A small network was shown many inputs. Here are its activations along a few directions, one row for each input.
Each table varies a few parts of the input and shows all the possible inputs, shuffled.
Descriptions start from the smaller parts, as in this example, which fits no table here: one of 4 places along a line, together with either a single point or one of 9 places along a line or (one of 2 separate values, together with one of 8 places around a ring).
Shared parts are said once, and a part with two or three values counts as separate values.
In the rows, zero is written as 128.

Other details of the inputs vary at random and push rows far along two fixed directions, the same in every table; ignore that.

A family of inputs:
x1: [ 64 160 118 125 164 154 110 144 114 129  99 115 130]
x2: [135  65 112 201 141  85  90  63 144  76 158 131 146]
x3: [ 72 173 115 135 149 126 111 152 124 124  91 114 115]
x4: [ 72 176 127 130 140 141 113 148 135 121 112 115  90]
x5: [ 62 165 144 133 150 143 126 146 133 117 117 131  90]
x6: [114  84 132 190 119 111  81  94 155 101 205 116 158]
x7: [195 130 130  44 100 144 174 152  97 165 106 115 112]
x8: [ 64 164 120 124 149 119 103 149 125 125  95 114 120]
x9: [198 127 125  62 119 105 190 136 103 166  83 160 100]
x10: [ 87 146 102 132 158 107 101 123 122 114  74 120  78]
x11: [193 161 152  66  86 138 187 155 141 161 106 161 116]
x12: [ 75 172 134 133 130 144 104 153 155 125 102 128  87]
x13: [193 128 141  58 109 152 195 153  93 160 107 132 108]
x14: [ 61 171 139 124 144 149 112 138 127 132 117 132  95]
x15: [120  90 124 208 132 102  98  90 146  85 177 125 184]
x16: [ 68 164 139 119 130 138  98 151 155 128 104 128  90]
x17: [ 71 143 129 119 152 164 108 131 105 119 102 108  91]
x18: [ 69 159 112 115 160 141 105 154 122 122  95  99 128]
x19: [124  86 117 198 143 124 100  95 143  82 175 110 191]
x20: [131  69 118 192 128 134  86  91 131  89 182  93 146]
x21: [187 145 130  63 121 143 198 166 103 169 104 139 147]
x22: [246  72 114 133  92 117 159 116 126 151 189 123 210]
x23: [ 60 166 126 132 153 133 109 141 117 134  98 130 121]
x24: [249  59 135 125  83 128 169  95 117 126 185 126 174]
x25: [126  59 112 194 141  92  79  63 133 104 166 139 145]
x26: [251  45 114 121  89  72 144  84 126 149 172 145 168]
x27: [113  80 130 207 137 105 102  99 141  99 184 131 177]
x28: [186 150 158  68  92 140 189 164 137 175 114 167 110]
x29: [ 71 178 138 128 144 142 125 139 137 105 107 125  95]
x30: [183 154 153  62  87 146 174 155 132 189 115 167 116]
Description of these inputs: one of 5 places around a ring, together with either one of 2 separate values or one of 4 places along a line.
Q: The inputs of x12 and x28 match in every part but the place on the ring of 5. If x10 is changed in the same way as x12 into x28, which row does it become?
A: x9
Q: Which other rows does x7 become when the choice among 2 separate values takes its other values? List them by row number.
A: x26
Q: Which other rows does x24 become when the place on the ring of 5 takes its other values? List them by row number.
A: x7, x13, x17, x20
Q: Which other rows does x22 become when the place on the ring of 5 takes its other values? List them by row number.
A: x1, x18, x19, x21

A family of inputs:
x31: [135  77  88 168 157  75 100  82 113 100 120 122 148]
x32: [109 143  93  85 172 123 135 132  79 121  46 101  87]
x33: [ 89 140 132 155 140 126 110 123 138 124 137 139 142]
x34: [ 57 177 137 102 144 145 113 157 130 135  85 127  65]
x35: [161 154 142  72 118 158 183 162 112 151 105 132 126]
x36: [165 116 145 119 103 133 146 118 131 147 153 150 127]
x37: [177  69 126 166 102 130 110 102 141 120 200 112 187]
x38: [ 93 124 128 143 138 143 106 134 125 121 144 108 133]
x39: [ 94 174 133  92 127 147 122 155 135 139  86 127  77]
x40: [212  63 142 169  81 109 135  90 154 120 215 140 169]
x41: [ 53 155 133 165 158 132 105 137 147 103 112 132 124]
x42: [118 117 129 181 125 110 107 113 154 105 168 129 162]
x43: [ 90 135 128 150 137 117 103 133 141 129 137 130 138]
x44: [ 93 183 132  97 138 157 143 165 117 126  92 110 101]
x45: [230 140 130  62  79 120 186 155 126 191 124 152 158]
x46: [132 112 102 108 152 100 124 104  99 116  72 123  82]
x47: [ 61 100 130 206 153 145  71  96 138  83 178 107 152]
x48: [232 126 152  64  80 136 205 146 125 173 130 164 126]
Q: What is each input in this table made of?
A: one of 3 separate values, together with either a single point or one of 5 places around a ring
Q: The inputs of x39 and x37 match in every part but the choice among 3 separate values. If x46 is changed in the same way as x39 into x37, which row does it become?
A: x32
Q: Which other rows does x42 become when the place on the ring of 5 takes its other values? List them by row number.
A: x33, x41, x43, x45
Q: Which other rows does x44 become when the choice among 3 separate values takes its other values? List them by row number.
A: x40, x42
